Each row below holds a small network's activations on one input, seen along a few directions.
Each table varies a few parts of the input and shows all the possible inputs, shuffled.
A made-up example of a description, with smaller parts first: one of 3 separate values, together with either a single point or one of 11 places along a line or (one of 4 places along a line, together with one of 8 places around a ring).
Shared parts are said once, and a part with two or three values counts as separate values.
In the rows, 128 means zero.

Other details of the inputs shift rows strongly along two fixed directions, in all tables alike. That doesn't count.

Rows:
row 1: [156 137  87 124 128  87 141 154 149  84 138 143]
row 2: [126  73 157 136 112 163 101 102  78 130 128 130]
row 3: [150  92 142 118 175 195  94 120 109 133 133 142]
row 4: [133 169 104 142  93 100 182  85 152 152 110  87]
row 5: [146  68 122 122 150 186 107 137  95 118 136 145]
row 6: [ 92 141 133 155 155 110 185 130 135 114 124 131]
row 7: [119 165 110 122 163 106 154 146 154 137 108  56]
row 8: [113 155 121 152 106  91 152 146 135 156 134 144]
row 9: [106  98 135 101 133 190  90 132 112 108 132 142]
row 10: [112 143 108 133 102  78 162 148 130 116 160 162]
row 11: [ 69 131 118 151 120 114 169 142 142 101 137 122]
row 12: [105 128 141 144 113 124 110  80 110 137 109  98]
row 13: [167 100 137  83 123 153  75 119 109 121 152 163]
row 14: [141 139 141 166 104  86 150 137 164 116 119 131]
row 15: [146 136 130  82 130 145  63  95 127 186 136 132]
row 16: [106 160 153 136 152  86 169 111 148 147 107  77]
row 17: [120 184  83 118 137  84 125 137 158 191 112 106]
row 18: [ 93 141  83 137 132 130 147 153 139  89  98 128]
row 19: [ 95  91 165 124 106 179 108 102  94 109 118 153]
row 20: [130 102 179 135 161 164 108  77 124 167 135 111]
row 21: [116  65 121 166 125 150 179 177  82  76 154 183]
row 22: [129 143  76 144 145  95 136 121 144 143 102  73]
row 23: [145 136 147 114 114  93 112  77 143 153 152 112]
row 24: [168 159 105 120 142  71 117 104 192 133 109  78]
row 25: [174 134 129  91 105 187  88  74 118 161 106 103]
row 26: [134 135 152 103 171 141 116 128 130 135 100  99]
row 27: [106 139 142 141 130 107 186 148 131 121 125  92]
row 28: [ 82 136 123 142 129 110 177 152 132 114 147  98]
row 29: [ 98 138  87 121 146 124 158 185 134  97 135 106]
row 30: [102 155 109 143 100  88 163 160 125 154 135 158]
row 31: [172 141 161 126 137 167  63 117 137 157 132 127]
row 32: [106 104 117 133  83 133 162 189  79  85 169 230]
row 33: [134 115 133 110 136 165  59  75 108 152  95  96]
row 34: [136 109  98 106 112 139 128 194  94  76 158 215]
row 35: [137 119 147 180  98 147 160 198  97  66 168 218]
row 36: [128 101 153 103 171 191  97 126 103 123 119 150]
row 37: [134 183  96 127 143  87 120 131 169 184 109  99]
row 38: [164 106 181 104 107 124  85  72 133 145 143 123]
row 39: [148 130 134 146 105  74 158 128 156  91 128 133]
row 40: [182 120 160 118 129 153  66 111 150 142 109 125]
Each input here is: one of 2 separate values, together with either a single point or one of 9 places around a ring or one of 10 places around a ring.
The inputs of row 27 and row 7 match in every part but the choice among 2 separate values. If row 14 is changed in the same way as row 27 into row 7, which row does it become?
Answer: row 40
The inputs of row 25 and row 4 match in every part but the choice among 2 separate values. If row 31 is changed in the same way as row 25 into row 4, which row does it become?
Answer: row 35
Change only the choice among 2 separate values in row 2. List by row number the other rows that result.
Answer: row 22

Rows:
row 41: [134 190 147 140 105  38 136  52 198 201 110  72]
row 42: [137 113 133  62 110 120  68  99 133 129 162 146]
row 43: [ 95  98 138  64 135 149 106 101 110 117 152 105]
row 44: [115 149  87 148 114  95 188 189 124 129 162 175]
row 45: [110 104 186  98 144 209  97 123  89 154 142 137]
row 46: [132 133 111 167  85  75 202 158 126 108 143 168]
row 47: [121  98 161 131 100 193 102 100 104 115 103  95]
row 48: [115 167  99 145 122  91 162 197 145 111 154 184]
row 49: [164 181 137 147 146  62 141  82 199 202 131  45]
row 50: [145 119 119 159  81 105 167 156  94  93 138 174]
row 51: [ 65 147 109 144 134 118 203 186 116 107 145 148]
row 52: [118 114 104 147 121 158 178 149 109  56 104 137]
row 53: [ 67 185 126 118 137  74 161  69 167 219 104  42]
row 54: [190 105 124 122 109 174  99  90 109 125 120 136]
row 55: [161 132 126 143 128 111 138 188 140  61 127 175]
row 56: [132 112 183  89  84 166  69 100 100 177 142 189]
row 57: [151  78 205 102 150 214  85 117  95 109 110 123]
row 58: [ 96 111 133 109 108 199  91 114  96 144 107 104]
row 59: [108 161  58 150  81 104 143 188 132  91 125 165]
row 60: [107  75 134  78 144 143  80  92 109 126 160 125]
row 61: [109 110  80 131 169 139 141 186 110  83 118 156]
row 62: [168 113 148  74 133 184  38 125 113 137 118 167]
row 63: [ 83 137  94 165 161 110 178 187 126 112 149 153]
row 64: [156 175  92 153 104  69 127  75 188 184 101  29]
row 65: [109 136 128 163 151 122 196 189 134  66 126 123]
row 66: [117  82 217 117 102 191 115  78  85 144 123 137]
row 67: [100 122 126 187 135  94 200 159 132  91 142 150]
row 68: [165 124 126  95 148 155  85 142 116 158 132 133]
row 69: [140 120 140 105  94 149  91 107  85 177 136 152]
row 70: [132  70 196 136 114 181  84  72  68 131 122 149]
row 71: [ 96 117 103 149 166 135 154 198 113  96 144 162]
row 72: [ 93 143  74 124 162 131 177 199 121  74 106 131]
row 73: [119 139  46 151  86 116 159 191 113 104 131 156]
row 74: [133 137 130 157  75  94 154 155 113  78 130 188]
row 75: [ 97 102 179  92 109 199  87  98  60 155 122 138]
row 76: [134  68 165 143 107 200  69  88  93 122 113 123]
row 77: [153 126 147 110 132 159  95 127 117 181 157 145]
row 78: [119 108 201 126 126 166 132  94 118 143 130 112]
row 79: [157 147  92 144 130  89 158 186 154  51 115 162]
row 80: [126  62 206 135 110 179  95  74  83 147 131 157]
row 81: [140 134  93 132 138 123 155 209 114 108 156 176]
row 82: [167 103 211 115  98 166  77  95 119 144 150 176]
row 83: [177 126 184 121 130 146  81 119 146 130 133 146]
row 84: [ 97 190 123 114 185  98 136 101 184 201 106  19]
row 85: [121  99 107 114 146 190  86  93 100 141 113 133]
row 86: [122  98 138  83 131 230  81  98  82 135 107 128]
row 87: [153 197 149 145 140  56 123  78 216 191 122  60]
row 88: [140 158 112 142 191  76 124  69 194 164  79  20]
row 89: [168 102 165 122  72 180  57 104 111 117 122 152]
row 90: [141 111 189  94 102 182  61 115 103 169 159 194]
row 91: [143 106 120 113  95  79 139 149 135  43 165 175]
row 92: [ 86 131 123 168 103 111 202 159 100  69 117 137]
row 93: [ 86 149  85 133 166 125 185 208 122  78 117 128]
row 94: [104  90  98 143 133  75 176 148 131  41 155 137]
row 95: [ 90 101 156 121 126 151 108  90 101 180 132 143]
row 96: [ 67 137  80 164 126  96 177 165  95 103 129 155]
row 97: [165 194  98 129 128  71 116  54 207 165  88  55]
row 98: [125 165  45 134 111 108 156 173 138  86 120 175]
row 99: [163 137  95 156 139  95 174 192 140  78 129 143]
row 100: [106 146  85 144  95  80 191 174 113 134 149 181]
row 101: [127 112 196 132 143 176 128 107 122 132 134 106]
row 102: [ 89 169  75 145 144  89 113  73 174 200  91  24]
row 103: [150  75 193 135 159 189  84 113 109 123 133 134]
row 104: [ 96 128  78 148 174 112 164 201 127  90 122 144]
row 105: [106 151 100 134  83 103 140 171 101 104 137 197]
row 106: [133 163  83  79 136  38 117  68 186 191 147  46]
row 107: [108 151 132 100 145  55 143  49 190 145 123   4]
row 108: [156 135 142  90 140 154  61 139 134 147 125 147]
row 109: [146 192  51 115 140  83 124  75 178 201 103  51]
row 110: [176  89 198 122 101 173  93  95 102 160 155 158]
row 111: [146 114  85 128 106  57 182 153 138  56 166 144]
row 112: [182 174 104 124 159  65 124  82 199 177  92  35]
row 113: [151 128  69 116 140 128 144 195 112  98 127 171]
row 114: [121 164 144 167 175  77 142  71 195 188 119  32]
row 115: [ 97 110 155 128 149 155 112 108 110 172 146 141]
row 116: [118 118  70 176 138 119 182 149 127  58 110 138]
row 117: [130  98 124 161 162 130 154 179 123  66 117 146]
row 118: [196  88 192 115 130 182  75 118 109 141 145 148]
row 119: [152 134 158 100 135 158  65 138 131 155 141 158]
row 120: [132 164 128 122 174  98 137  83 188 154  76  15]
What is each input in this table made of?
Answer: one of 2 separate values, together with one of 4 places along a line, together with either a single point or one of 9 places around a ring
The inputs of row 78 and row 51 match in every part but the choice among 2 separate values. If row 55 is changed in the same way as row 78 into row 51, which row does it become?
Answer: row 108
The inputs of row 116 and row 85 match in every part but the choice among 2 separate values. If row 47 is changed in the same way as row 116 into row 85, which row does it become?
Answer: row 58
The inputs of row 118 and row 81 match in every part but the choice among 2 separate values. If row 66 is changed in the same way as row 118 into row 81, which row does it become?
Answer: row 53
Start at row 83 and move only the place on the line of 4, one step at a time. The first step leads to row 118. Which rows follow, in order?
Answer: row 103, row 65
Start at row 48 and move only the place on the ring of 9, one step at a time. The first step leads to row 90. Which rows follow, in order?
Answer: row 56, row 105, row 59, row 98, row 62, row 108, row 119
Start at row 87 and move only the place on the line of 4, one step at a time. The first step leads to row 49. Which rows follow, in order?
Answer: row 114, row 101

Rows:
row 121: [107 170  85 147 116  71 173 150 149 132 129 123]
row 122: [140 105 160 109 106 153  97 106 112 136 141 151]
row 123: [125 152 141 129 151 106 113  55 168 191 105  35]
row 124: [131 104 169 124 137 166 105 105 117 135 123 118]
row 125: [140 141 151 105 126 122  88  80 142 196 128  95]
row 126: [ 91 143  91 152 142  99 182 174 125 102 124 131]
row 127: [132 120 110 119 129 149 112 150 117 114 128 158]
row 128: [123 117 111 156  99 119 183 188 105  60 149 204]
row 129: [146 110 172 121 113 149  97 105 116 137 137 145]
row 130: [136 173 100 143 149  67 151 120 182 144 113  70]
row 131: [147 114 131 111 126 152 111 134 117 110 131 146]
row 132: [152 112 133 124 127 146 112 131 120 112 128 142]
row 133: [123  97 159 114 128 169 105 108 104 124 128 128]
row 134: [109  97 135 128 123 174 124 147  86 108 134 160]
row 135: [118 165  72 137 146  78 167 166 160 120 124 115]
The inputs of row 129 and row 121 match in every part but one. If row 124 is changed in the same way as row 129 into row 121, which row does it become?
Answer: row 134
What is each input in this table made of?
Answer: one of 3 separate values, together with one of 5 places along a line
Change only the choice among 3 separate values in row 123. List by row number the other rows that result.
Answer: row 128, row 132

Rows:
row 136: [170 146 113  99 127  85  70  60 168 178 123  71]
row 137: [141  84 168 118  68 152  96 111  90 142 147 195]
row 138: [149  88 124 147  77 108 153 168 111  62 149 206]
row 139: [123 152  88 175  90  42 228 176 177  57 140 164]
row 140: [134 134 160  86 136 152  48  50 148 171 106   9]
row 141: [101 179 108 119 187  27 185 102 192 167 126  42]
row 142: [ 71 223  61 144 168  25 203 112 231 122  96  16]
row 143: [191 117 145  71 141 158  14  52 130 189 125 100]
row 144: [104 209  96 184 108  58 235 198 146  67 159 164]
row 145: [162 111 190 127 101 179  93 174  92 147 134 171]
row 146: [131 127  60 158  90  49 188 199 130  43 150 184]
row 147: [137 119 150 123 182 109 115  72 152 187 148  47]
row 148: [175 125 203 121 117 171 102 124 104  91 158 174]
row 149: [121 123  72 167 139 106 235 188 108  43 107 145]
row 150: [128  98 190 104 165 172  64  45 109 229 160  75]
row 151: [148 100 116 100 106 188  78 154  69 108 161 220]
row 152: [184 147 160  73 154 146  54  76 169 203 102  85]
row 153: [ 95 117 200  65 146 155  49  47 121 206 105  89]
row 154: [ 82  90 157 102 105 220 118 151  82  83 137 182]
row 155: [102 183  60 192 187  25 204 122 245 153 116  22]
row 156: [ 85 206  41 154 132  40 226 120 196 170 102   5]
row 157: [117  82 158 156 120 211 123 136  50  98 101 197]
row 158: [174 106 175 128 115 151 117 197 113  98 128 170]
row 159: [111 169  32 144 131 108 188 229 138  81 138 202]
row 160: [143  75 126 115 110 190 141 152  85  79 125 134]
row 161: [ 87 171 123 108 172  50 143  96 181 139 101  56]
row 162: [172 167 101  91 170 121  72  86 182 187 108  80]
row 163: [103  76 155 159 122 207  90 159  63  89 124 190]
row 164: [128  98 112 131  74 121 129 165  84  91 159 218]
row 165: [ 97 100 129 124  96 186 109 162  75  92 133 139]
row 166: [119  69 166 148 138 207  97 133 105 140 149 163]
row 167: [131  84 154 120 121 203 133 110  57 126 113 154]
row 168: [100 148  95 178  69  71 223 184 138  70 153 198]
row 169: [118 105 204  72 159 159  72  52 109 226 138  96]
row 170: [129  66 159 153 137 199  89 160  75  62 122 177]
row 171: [138 142 145 144 169 121 112  46 160 168  66  50]
row 172: [114 151  39 162  95  68 175 200 112  76 151 185]
row 173: [148 177 127 102 141 121  93  98 170 223 105  90]
What is each input in this table made of?
Answer: one of 2 separate values, together with either one of 9 places around a ring or one of 10 places around a ring
The inputs of row 155 and row 166 match in every part but the choice among 2 separate values. If row 170 is changed in the same way as row 155 into row 166, which row does it become?
Answer: row 163
Start at row 136 and move only the place on the ring of 9, one step at a time. The first step leads to row 146. Which rows follow, in order?
Answer: row 138, row 139, row 148, row 158, row 152, row 162, row 143
Change only the choice among 2 separate values in row 152. List by row number the other rows that result.
Answer: row 173
